These are the activations of a small neural network, seen along a few directions. Each row is one input.
Each table varies a few parts of the input and shows all the possible inputs, shuffled.
A made-up example of a description, with smaller parts first: one of 2 separate values, together with either a single point or one of 9 places around a ring or (one of 4 places along a line, together with one of 8 places around a ring).
Shared parts are said once, and a part with two or three values counts as separate values.
In the rows, zero is written as 128.

Other details of the inputs shift rows strongly along three fixed directions, in all tables alike. That doesn't count.

Table:
x1: [140 151 124 143  69  99 183 118 145 102 129 141 113 124]
x2: [138 143 138 128 135 152 134 103 142 147 127 107 147 140]
x3: [128  93 138 129 196 170 126 143  69 129 165 109 121 146]
x4: [132 144 140 127 146 147 137 119 158 131 139 103 142 144]
x5: [117 112 104 119 138 105  53 157 135 144 119 150 142 102]
x6: [130 149 143 113 137 140 134 119 140 143 120  93 137 137]
x7: [127 129 126 139  96 104 145 119 147 116 118 156 126 121]
x8: [124 148 147 119 137 146 127 114 144 131 117  96 134 146]
x9: [130 132 112 135  93 116 146 113 146 124 118 158 123 117]
x10: [134  90 138 124 192 183 126 129  65 138 144 122 121 149]
x11: [135 158 145 119 140 133 126 113 137 141 132  96 134 139]
x12: [132 153 144 114 142 134 128 110 140 137 129  96 136 139]
x13: [135 138 114 141  88 113 142 116 139 128 125 154 122 113]
x14: [113  72 109 116 167 135 100 170  60 127 130 157 103 116]
x15: [123 148 145 122 134 141 127 113 139 135 120  91 137 143]
x16: [139 144 140 127 133 152 133 103 141 147 130 107 147 139]
x17: [138 147 155 136 134 140 130 112 139 143 132 104 148 143]
x18: [128 126 126 139  98 104 132 124 143 120 122 153 130 116]
x19: [134 136 114 138  89 114 143 114 140 124 122 154 125 111]
x20: [114 125 114 127 106 107 100 139 138 125 114 142 126 112]
x21: [130 149 145 110 140 145 134 120 145 140 117  98 135 139]
x22: [112  97  98 116 153 107  30 166 138 154 116 152 149 103]
x23: [136 138 121 135  84 106 171 122 154 101 120 147 116 126]
x24: [128 125 124 141 102 105 121 129 141 124 122 153 134 113]
x25: [117 114 107 116 123 109  77 157 137 144 114 146 137 103]
x26: [140 142 143 127 133 142 135 122 144 135 133  97 150 146]
x27: [136 106 125 141 110 123 215 124  69  80 144 149  78 135]
x28: [132 151 144 112 147 138 129 111 147 134 123 101 133 143]
x29: [115 127 114 131 107 107  92 144 134 131 117 142 126 111]
x30: [119 122 110 119 116 108  90 152 135 139 114 144 133 102]
x31: [106  70 111 125 165 136  91 165  59 119 130 156 103 122]
x32: [132 144 138 130 143 143 136 118 153 135 142  98 144 142]
x33: [125 153 147 123 132 142 125 115 136 135 123  91 138 140]
x34: [135 140 154 129 141 145 133 110 149 136 124 109 146 147]
x35: [128 127 125 141  96 102 142 120 145 118 119 152 127 118]
x36: [139 113 128 143 105 123 219 123  66  78 147 148  78 132]
x37: [129  96 138 131 195 170 126 145  67 129 165 108 122 144]
x38: [124 124 107 140 115 108 103 148 147 130 139 149 133 110]
x39: [120 124 110 122 116 107  88 155 134 143 117 144 131 104]
x40: [133 101 124 138 118 127 200 131  71  84 143 154  83 136]
x41: [130 152 143 113 145 136 130 111 144 136 125  99 136 143]
x42: [120 121 107 135 116 110 117 141 155 122 133 152 131 115]
Description of these inputs: one of 6 places along a line, together with either one of 3 separate values or one of 4 places along a line.
Q: The inputs of x32 and x37 match in every part but the place on the line of 6. If x15 is changed in the same way as x32 into x37, which row does it become?
A: x33
Q: The inputs of x26 and x1 match in every part but the place on the line of 6. If x3 is changed in the same way as x26 into x1, which row does it become?
A: x38
Q: Start at x34 and move only the place on the line of 6, one step at a time. The first step leads to x7. Which rows follow, in order?
A: x35, x18, x24, x17
Q: Start at x39 and move only the place on the line of 6, one step at a time. The first step leads to x30. Which rows follow, in order?
A: x25, x6, x14, x21
